These are the activations of a small neural network, seen along a few directions. Each row is one input.
Each table varies a few parts of the input and shows all the possible inputs, shuffled.
A made-up example of a description, with smaller parts first: one of 3 separate values, together with either a single point or one of 11 places along a line or (one of 6 places along a line, together with one of 8 places around a ring).
Shared parts are said once, and a part with two or three values counts as separate values.
In the rows, zero is written as 128.

Other details of the inputs vary at random and push rows far along two fixed directions, the same in every table; ignore that.

Table:
r1: [ 71  92  74  89 123 135 134 194 105 148 147 153  87]
r2: [142 107 112 133 100 152 135 137 114 156 119 166 135]
r3: [154 132 234 160 122 146 113  51 141  92 109 115 126]
r4: [139  81 120 147 112 119 115  64 116 202  70 196 202]
r5: [132 122 203 146 119 147 125  90 141  98 117 115 109]
r6: [156  90  72 131  85 140 124 135  84 210  98 211 168]
r7: [172 164 171 171 120 148 129 116 152  89 115  93 133]
r8: [134 144 188 133 107 114 124 120 143  99 118 103 122]
r9: [171 155 241 163 101 115 116  64 151  91  95  99 145]
r10: [137 130 130 121 112  94 110 113 103 148 111 155 155]
r11: [114 144 161 116 125 109 123 130 129  97 138 105 115]
r12: [ 75 124 100  91 156 162 149 170 129  77 187 104  72]
r13: [114 123  91 101 119  91 118 138 100 152 121 157 141]
r14: [ 82 110 124 118 158 159 158 126 165  87 157  99 116]
r15: [201 135  97 169 104 119 105  92 101 178  75 182 201]
r16: [ 97 159  94 115 163 144 142 185 139  65 176  79  84]
r17: [ 90  94  35 102 112  82 122 146 104 210 108 190 179]
r18: [156 114 131 140 107 150 123 103 109 150 116 166 150]
r19: [117 122 172 126 141 141 123  88 133  94 127 119 108]
r20: [169 144 205 176 145 110 131  43 180 122 103  84 162]
r21: [151 146 161 136 131 119 130 138 147 132 128  98 112]
r22: [ 88 145  97  89 175 113 145 178 140 102 179  79  71]
r23: [117 155 113 131 135 150 143 187 148  82 151  84  92]
r24: [163 133 128 136 119 109 121 134 122 178 110 136 142]
r25: [170 167 173 168 130 145 124 108 147  82 123  94 135]
r26: [137 123  71 153 129 123 128 126 141 154 110 141 175]
r27: [ 66  81  19  69 132 123 120 193  71 186 147 190 112]
r28: [ 78 126 107  93 158 162 153 158 137  69 182  99  71]
r29: [ 91 147 108  93 166 118 141 190 138 108 181  79  70]
r30: [158 131 107 126 134  99 115 126 108 181 120 149 149]
Each input here is: one of 5 places around a ring, together with either a single point or one of 5 places along a line.
Change only the place on the line of 5 in r7. List by row number the other rows that result.
Answer: r15, r16, r23, r25
List by row number the other rows that have the place on the ring of 5 in common with r24.
Answer: r20, r21, r22, r29, r30

Table:
r31: [ 67  90  35  91 119 136 134 182  92 156 140 179 132]
r32: [ 45 117 108 100 157 153 155 165 148  55 181  91  84]
r33: [171 165 207 175 132 143 132  99 177  84 120  65 128]
r34: [ 93  82  27  82 155 144 136 162 101 173 157 179 128]
r35: [154 130 220 152 126 168 128  78 149  79 128 104  88]
r36: [144 149 227 144 134 119 130  89 160  99 122  91 112]
r37: [ 75 106  43  75 123  90 120 184 100 166 135 160 132]
r38: [ 97 116 161 128 144 160 157 118 166  80 150  84  96]
r39: [134 140 216 155 119 162 120  73 145  58 124 105 116]
r40: [127 158 149 148 165 142 144 142 173  83 150  57 100]
r41: [100 127   5 105 141 109 135 198 104 156 141 153 135]
r42: [163 112 150 151  95 147  97  80  92 147  97 184 154]
r43: [ 93 102  63  84 125  97 127 197  96 189 140 161 109]
r44: [ 87  87  47  87 118 146 140 186  97 180 136 177 108]
r45: [ 71 106  39  80 129  87 123 175 107 162 140 151 134]
r46: [121  89  93 121 107 143 137 132 114 178 110 171 144]
r47: [ 83  79  40  92 137 140 149 173 111 175 144 165 122]
r48: [140 152 219 135 126 115 116  83 143  71 117  89 121]
r49: [213 136 141 163  97 128 109 112 103 183  99 162 166]
r50: [ 98 151 109 105 149 144 148 211 147  86 185  68  65]
r51: [197 148 122 161  90 116 109 101 106 165  80 174 190]
r52: [ 99 162  99  97 145 140 143 198 122  63 189  82  63]
r53: [200 145 124 161  84 114 107 102 101 163  84 172 187]
r54: [193 131 127 179 110 119 115 102 134 182  80 144 189]
r55: [206 141 114 168 139 125 109  80 118 179  88 157 188]
r56: [ 62 131 126  90 156 115 148 181 156 100 174  79  68]
r57: [119 118  98 100 113  96 111 140  94 166 108 166 151]
r58: [136 149 219 153 149 117 133  67 177  95 133  72 116]
r59: [ 70 139 134  79 156 120 134 177 115  69 173  81  60]
r60: [ 90 138 173 124 138 165 137 122 144  52 153 100  92]
r61: [172 119 167 142 111 104 112 100 101 178  97 162 143]
r62: [191 138 109 175 100 105 111  91 120 164  72 167 202]
r63: [167 122 128 140 134 101 110  59 107 197 100 164 179]
r64: [167 174 192 171 124 132 129  88 165  63 114  84 139]
r65: [154 121 131 141 113  89 105  69 114 172  89 163 189]
r66: [203 137 132 164  97 125 112 114 115 192  84 164 183]
r67: [ 97 138 171 123 150 113 141 123 173  95 154  70  94]
r68: [ 49 117 102  97 165 153 154 162 143  60 185  98  85]
r69: [146 131 222 154 122 166 134  78 160  77 122  96  99]
What is each input in this table made of?
Answer: one of 3 separate values, together with either a single point or (one of 2 separate values, together with one of 6 places along a line)
Change only the choice among 3 separate values in r40. List by row number the other rows that result.
Answer: r47, r58
List by row number the other rows that have the choice among 3 separate values in common with r36.
Answer: r37, r43, r45, r48, r56, r57, r58, r59, r61, r63, r65, r67
Change only the choice among 2 separate values in r60. List by row number the other rows that result.
Answer: r44

Table:
r70: [170 154 182 169 124 115 120  95 160 138  94  94 147]
r71: [ 97 114  90 115 121 135 118 137 100 135 132 156 137]
r72: [119 132  84 120 124 130 116 157 106 128 127 148 143]
r73: [141 117 127 115 122 128 122 130  98 146 120 160 116]
r74: [136 127  86 126 133 145 142 157 120 148 142 141 135]
r75: [114 128  84 123 122 129 113 149 107 131 132 152 140]
r76: [163 150 170 157 121 117 123  64 150 103 112 121 164]
r77: [117 134  74 108 131 110 133 149 121 135 133 143 149]
r78: [101 141 173 103 170 150 150 148 153  72 186  67  60]
r79: [171 149 166 172 143 132 124  78 154 116 100 111 156]
r80: [156 138 175 145 131 123 124  54 137 103 113 121 163]
r81: [ 73 102  24  85 170 128 137 188 110 150 161 136 104]
r82: [180 148 172 165 112 153 123  84 133  98 101 126 143]
r83: [ 69 143 177 106 153 132 135 147 142  51 173  73  63]
r84: [154 139 180 153 125 142 107  66 121  99 107 131 156]
r85: [139 105 197 149  97 158 128  74 145 116  92 147 134]
r86: [113 126  85 119 142 149 144 164 130 127 164 124 109]
r87: [ 87 160 160 101 156 110 144 145 164  56 177  58  73]
r88: [163 107  58 151 118 110 108 113 102 215  86 195 190]
r89: [165 111  78 139 113  92 101 118  98 234  83 189 178]
r90: [ 91 118  41  77 130 124 136 224  92 149 155 144  82]
r91: [146 139 128 153 125 147 149 143 145 123 135 112 135]
r92: [121 133  78 122 119 107 137 158 132 136 126 139 157]
r93: [166 115  61 161 110 108 119 133 110 214  77 187 197]
r94: [129  62  85 136 101 114 115 106 110 230  69 205 186]
r95: [169 150 196 156 114 115 104  92 128 111 102 119 147]
r96: [119 136 108 106 140 134 140 176 126 141 157 110  99]
r97: [113 111 111 106 118 129 129 150 103 143 133 156 101]
r98: [ 71 144 169  97 157 114 151 133 157  57 177  63  70]
r99: [119 118 115 110 126 110 109 139  89 151 125 160 133]
r100: [155 127 190 156 136 116 117  67 145 138 104 115 137]
r101: [147 132 172 149 119 121 127  54 140 109 111 125 163]
r102: [113 129 106 114 122 108 110 159 105 139 135 143 120]
r103: [168 155 188 142 119  99 118  80 144 119 105 113 155]
r104: [ 86 137 147 112 148 171 148 139 149  44 170  84  63]
r105: [ 88 110  84 115 159 133 138 146 134 125 148 117 109]
r106: [175 110  90 134  88 111 105 128  80 207  86 205 161]
r107: [132 115 115 120 149 109 117 121 116 168 119 139 131]
r108: [119 134 111 116 116 129 138 185 126 116 139 105  91]
r109: [182 151 195 168 109 135 132 100 153 135 111  99 143]
r110: [121 111 199 145 106 122 137  57 152 116  97 127 156]
r111: [172 152 182 158 136 116 115  84 149 137  98 104 144]
r112: [ 71 107 177 109 147 169 159 142 181  69 172  77  70]
r113: [102 135  91 124 126 131 129 182 128  99 142 116 124]
r114: [168 155 186 151 106  98 121  92 154 120 102 102 158]
r115: [ 78 103  21  74 138 149 137 200  86 140 161 161  93]
r116: [135 108 128 119 124 130 130 130 117 170 135 151 127]
r117: [135 126  79 135 107 141 136 168 115 134 121 144 131]
r118: [176 144 172 167 111 152 119  77 135 100 105 131 139]
r119: [ 42 121 175 107 139 155 145 143 159  51 159  83  74]
r120: [158 140 194 136 128 101 121  63 132 119 110 123 149]
r121: [ 94 157 165 121 138 126 132 174 157  51 163  51  76]
r122: [129 124 100 113 129 127 131 161 118 167 147 138 115]
r123: [136 106 112 131 124 151 133 117 123 152 136 150 141]
r124: [ 84  98  28  79 151 148 144 198 100 157 176 149 104]
What is each input in this table made of?
Answer: one of 5 places around a ring, together with either a single point or (one of 2 separate values, together with one of 5 places along a line)
Changing only the place on the ring of 5 turns r124 into r81. The same change can be made to r122. Which row results?
Answer: r89
A walk changes only the place on the line of 5. It starts at r114 and steps to r103. List the rest of the walk in order.
Answer: r87, r120, r98
